These are the activations of a small neural network, seen along a few directions. Each row is one input.
In each table, some parts of the input vary, and every possible input appears once, in random order.
Descriptions start from the smaller parts, as in this example, which fits no table here: one of 5 places around a ring, together with either a single point or one of 11 places around a ring or (one of 2 separate values, together with one of 6 places along a line).
Shared parts are said once, and a part with two or three values counts as separate values.
In the rows, zero is written as 128.

Other details of the inputs vary at random and push rows far along two fixed directions, the same in every table; ignore that.

Rows:
row 1: [ 76 123 179  88 121  46  87 125 144 139  77 149]
row 2: [ 93 107 179  53 107  54  98 106 156 151 117 155]
row 3: [155 139  64 120 117 162 132 110 111 139 213 144]
row 4: [125 131 171 182 157 121 128 143 105 107  23 111]
row 5: [142 137 136 204 146 165 150 136 112 132  70 116]
row 6: [156 108 151 167 157 151 149 119 101 128  71 106]
row 7: [ 70  86 209  61 111  59  72 111 185 128 117 131]
row 8: [154 131 140 175 156 145 133 133  93  93  61 115]
row 9: [ 73 108 192  44 113  89  84 118 190 154  97 126]
row 10: [149 141  64 141 146 190 179 141 129 101 172  95]
row 11: [163 150  81 163 130 192 154 155 133 136 168  99]
row 12: [150 129 143 180 155 150 130 125 100  98  63 116]
row 13: [152 142  62 127 109 160 133 116 111 143 212 141]
row 14: [ 81 118 171  77  92  49 105 126 158 165 125 152]
row 15: [115 105 155 156 156 130 144 134 134  98  37  66]
row 16: [206 149  32 174 134 206 179 125  74 123 241 120]
row 17: [153 152  62 124 119 177 132 142 137 141 224 111]
row 18: [144 136 132 185 152 133 149 160 107 119  56 121]
row 19: [ 83 133 106  91  99 106 132 134 172 129 169 114]
row 20: [149 114 156 149 163 112 133 131 105 118  49 116]
row 21: [129 149  88  94  98 143 120 100 136 138 222 164]
row 22: [163 161  61 132 114 172 141 123 112 109 219 155]
row 23: [147 109 161 166 164 152 154 126 105 131  58 111]
row 24: [124 126 122  76 115  94 119 122 133 137 156 156]
row 25: [130 122 137 171 148 144 133 123 107 143  87 111]
row 26: [160 117 145 172 169 155 168 139  98 127  72 113]
row 27: [106 112 146  88 113 126 116 133 165 126 183 138]
row 28: [188 150  49 155 129 162 161 141  95 121 198 136]
row 29: [134 170  57 134  83 149 137 138 130 128 230 165]
row 30: [157 130 138 197 168 191 158 130  96 116  67 113]
row 31: [168 148  61 112 123 183 130 131 138 129 223 114]
row 32: [163 123  88 176 167 185 170 138 114  87 111  70]
row 33: [189 176  26 178 138 225 176 145  88 101 227 145]
row 34: [110 134 159 155 130 111 113 127 124 121  79 130]
row 35: [157 127 139 183 158 167 139 114 101 113  75 112]
row 36: [ 56 110 172  30  93  69  80  95 168 166 140 171]
row 37: [ 73 110 147  56 109  83 107 107 177 123 131 117]
row 38: [138 145  65 139 106 160 140 132 122 156 205 148]
row 39: [ 98 140 143 122 110 108 107 106 141 146 137 142]
row 40: [139 126 156 183 148 139 126 130 106 103  38 113]
row 41: [ 55  94 209  77  99  57  82 136 194 145 113 134]
row 42: [139 112 173 161 175 131 153 148 107 120  11 115]
row 43: [145 131 138 164 170 149 151 151 100 108  59 125]
row 44: [104 115 139 105 110 112 109 136 159 131 192 127]
row 45: [139 127 101  88 107 105 126 113 124 141 201 152]
row 46: [121 141  90 107  88 122 138 127 133 167 226 153]
row 47: [151 122 148 168 170 130 131 139  95 100  39 113]
row 48: [ 69  93 183  35  88  68  77 111 189 136 169 148]
row 49: [153 125 149 162 170 133 138 142 100 103  41 118]
row 50: [106 124 136 108 109  98 118 112 130 159 161 137]
row 51: [160 151  66 137 117 140 154 133 104 141 227 141]
row 52: [157 130 131 189 156 138 162 162 107 130  62 116]
row 53: [114 110 136 100 106 113 106 131 158 123 187 127]
row 54: [ 94 142  82  88 102 113 133 126 163 123 209 114]
row 55: [ 57 123 198  55 109  64  82 121 155 128  84 167]
row 56: [154 108 145 177 149 141 145 122  96 131  72  99]
row 57: [144 147  88 127 122 119 140 138 118 138 178 143]
row 58: [146 154  67 124  94 153 129 109 119 133 222 150]
row 59: [ 93 108 159  68 109  90  91  96 152 152 121 154]
row 60: [121 139 110  91 107  90 108 128 130 125 160 155]
row 61: [144 129 150 157 155 143 133 136 102  95  58 124]
row 62: [118 127 133  75 111 128 101 119 168 141 161 122]
row 63: [ 91 133 154  79  95  70  87 117 139 123 125 154]
row 64: [126 128 171 195 155 130 136 158 111 112   7 116]
row 65: [ 86 111 174  61 100  83  76 113 181 153 111 117]
row 66: [145 102 171 170 158 114 140 132 102 126  30 102]
Description of these inputs: one of 6 places along a line, together with either one of 3 separate values or one of 8 places around a ring.
Q: Changing only the place on the line of 6 turns row 49 into row 18. The same change can be made to row 6. Which row results?
A: row 46
Q: Change only the place on the ring of 8 in row 35. List by row number the other rows that result.
A: row 3, row 8, row 12, row 16, row 20, row 45, row 47
Q: Which other rows agree with row 17 in the place on the line of 6? List them by row number.
A: row 1, row 4, row 25, row 34, row 39, row 44, row 50, row 51, row 54, row 57
Q: Which other rows agree with row 27 in the place on the line of 6? List them by row number.
A: row 9, row 10, row 23, row 26, row 30, row 33, row 36, row 42, row 43, row 55
Q: Change only the choice among 3 separate values in row 37. List by row number the other rows that result.
A: row 48, row 62
Q: Change only the choice among 3 separate values in row 15. List by row number the other rows that result.
A: row 53, row 65

Rows:
row 67: [114 151 104  98 114 100 126 155 133 111 182 151]
row 68: [ 93 139 130  68  96  51 108 136 150 153 166 166]
row 69: [127 143  86 142 117 140 143 150 131 104 193 133]
row 70: [ 91 153 123  77 100  90 103 114 132 109 152 163]
row 71: [ 91 118 128  50 108 112 109 105 181 119 159 101]
row 72: [135 128 138 190 152 171 147 133 111 146  67 104]
row 73: [105 131 165 115 127  76 113 110 121 136  54 145]
row 74: [ 98 137 139  87  93 116  95 110 160 131 162 151]
row 75: [127 144 129 174 161 149 142 150 101  93  48 120]
row 76: [132 122 116 103 108 128 107  97 124 168 188 139]
row 77: [165 169  45 166 133 166 165 142  92 130 169 144]
row 78: [ 80 110 138  36 105  88 108 135 200 129 181  97]
row 79: [147 150  96 143 105 174 134 114 131 141 190 132]
row 80: [157 131 135 171 169 146 131 131  84  89  60 112]
row 81: [133 126 121  87 125 127 116 113 129 114 188 163]
row 82: [132 120  73 117 125 157 161 142 160 107 198  73]
row 83: [141  97 180 135 151 144 119 116 127 123  82 127]
row 84: [ 70 113 203  89 111  56  88  93 147 162  53 146]
row 85: [162 135  90 134 122 173 120 120 123 124 194 131]
row 86: [153 129 137 194 154 174 151 117  96 137  75 103]
row 87: [105 124 112 121  97 114 133 126 141 159 191 133]
row 88: [135 114 147 193 147 157 148 153 130 109  79  94]
row 89: [182 115 140 165 165 146 152 133  77 105  57 132]
row 90: [177 170  53 161 122 170 161 138  84 101 168 144]
row 91: [ 60 110 212  82 122  51  83 145 175 122  68 136]
row 92: [ 83 121 173 120 125  87 108 116 139 163  57 138]
row 93: [ 91 129 177 116 132 100  98 119 141 105  66 135]
row 94: [ 69 136 128  71  88  59 105 132 154 118 168 158]
row 95: [122  95 191 107 140  91 112  96 119 162  70 144]
row 96: [155 121 145 175 170 157 124 130 104  94  67 107]
row 97: [133 133  96 153 102 154 148 140 141 142 200 122]
row 98: [170 120  99 130 130 168 147 105 100 159 198 141]
row 99: [165 119 146 162 176 150 148 131  82  90  62 127]
row 100: [ 86 128 146  73  96  60 106 129 158 170 171 157]
row 101: [110  85 174  86 151 116 105 106 163 116  69  67]
row 102: [174 127 129 174 157 141 136 132  79 105  56 118]
row 103: [113 158  88  98  97 110 122 137 129 127 162 165]
row 104: [134 126 121 105 101 138 102 103 142 157 189 136]
row 105: [127 137 137 178 159 161 136 149 120  98  61 114]
row 106: [162 108  87  90 145 177 151 111 141 111 200  93]
row 107: [120 114 176 154 133 129 127 151 152 142  89 105]
row 108: [143 138  97  95 110  98 113 107 110 147 173 160]
row 109: [133 129 143 181 149 175 136 147 130 114  67 107]
row 110: [161 154  72 178 121 207 155 140 124 138 185 122]
row 111: [141 146  70 142 113 117 156 141 112 133 184 144]
row 112: [159 135 129 182 155 134 157 174 101 103  66 114]
row 113: [ 47  94 196  52 125  78  89 115 201 128  51  88]
row 114: [177 135  84 117 130 135 146 114  91 138 181 164]
row 115: [117 113 168 152 140 119 134 144 134 152  87 107]
row 116: [162 144  61 186 129 163 176 144  99 139 190 122]
row 117: [145 129 127 189 146 127 159 160 101 100  58 111]
row 118: [146  96 181 143 145 147 125 109 126 146  87 122]
row 119: [137 130 107 102 110 112 111  99 117 164 182 149]
row 120: [116 134 121 107 105 127 118 152 161 131 192 136]
Q: Changing only one part turns row 88 into row 85. The same change can be made to row 116. Which row results?
A: row 119
Q: Describe the family of inputs behind these rows.
A: one of 6 places along a line, together with either a single point or one of 8 places around a ring
Q: Which other rows agree with row 74 in the place on the line of 6? List them by row number.
A: row 70, row 71, row 73, row 79, row 84, row 86, row 90, row 93
Q: Change only the place on the line of 6 in row 81. List by row number the other rows that result.
A: row 69, row 91, row 93, row 96, row 105
Q: Change only the place on the ring of 8 in row 89. List by row number the other rows that result.
A: row 81, row 83, row 95, row 98, row 99, row 114, row 118

Rows:
row 121: [133 143  85 126 105 134 140 137 131 140 199 138]
row 122: [115 114 152 102 125 121 108 114 144 130 123 125]
row 123: [198 147  71 230 171 205 191 164  76 101 120  98]
row 124: [119 118 157 150 136 134 129 136 138 130  86 112]
row 125: [141 140 134 174 140 136 135 134  98 127  81 142]
row 126: [151 116 139 160 150 164 139 127 122 130 103 105]
row 127: [119 141 106 102 111 109 126 136 132 125 167 146]
row 128: [107 125 153 123 131 113 118 134 142 112  88 119]
row 129: [130 140 120 102 106 111 111 105 115 148 165 171]
row 130: [132 116 146 128 147 123 126 124 123 111  81 117]
row 131: [115 114 147 108 119 105 116 117 138 149 129 129]
row 132: [114 109 165 125 135 118 119 118 140 144  86 112]
row 133: [129 131 109  90 114 114 124 120 128 129 175 148]
row 134: [148 137  85 113 117 135 138 123 120 134 202 142]
row 135: [129 145  84 128 109 145 142 135 136 138 197 131]
row 136: [117 113 161 112 138 117 115 116 135 118  86 117]
row 137: [103 120 158 127 130 118 116 132 145 120  90 117]
row 138: [105 134 132 102 119 100 115 133 142 116 124 135]
Q: Changing only one part turns row 124 into row 126. The same change can be made to row 138. Which row results?
A: row 130
Q: Describe the family of inputs behind these rows.
A: one of 2 separate values, together with either a single point or one of 8 places around a ring
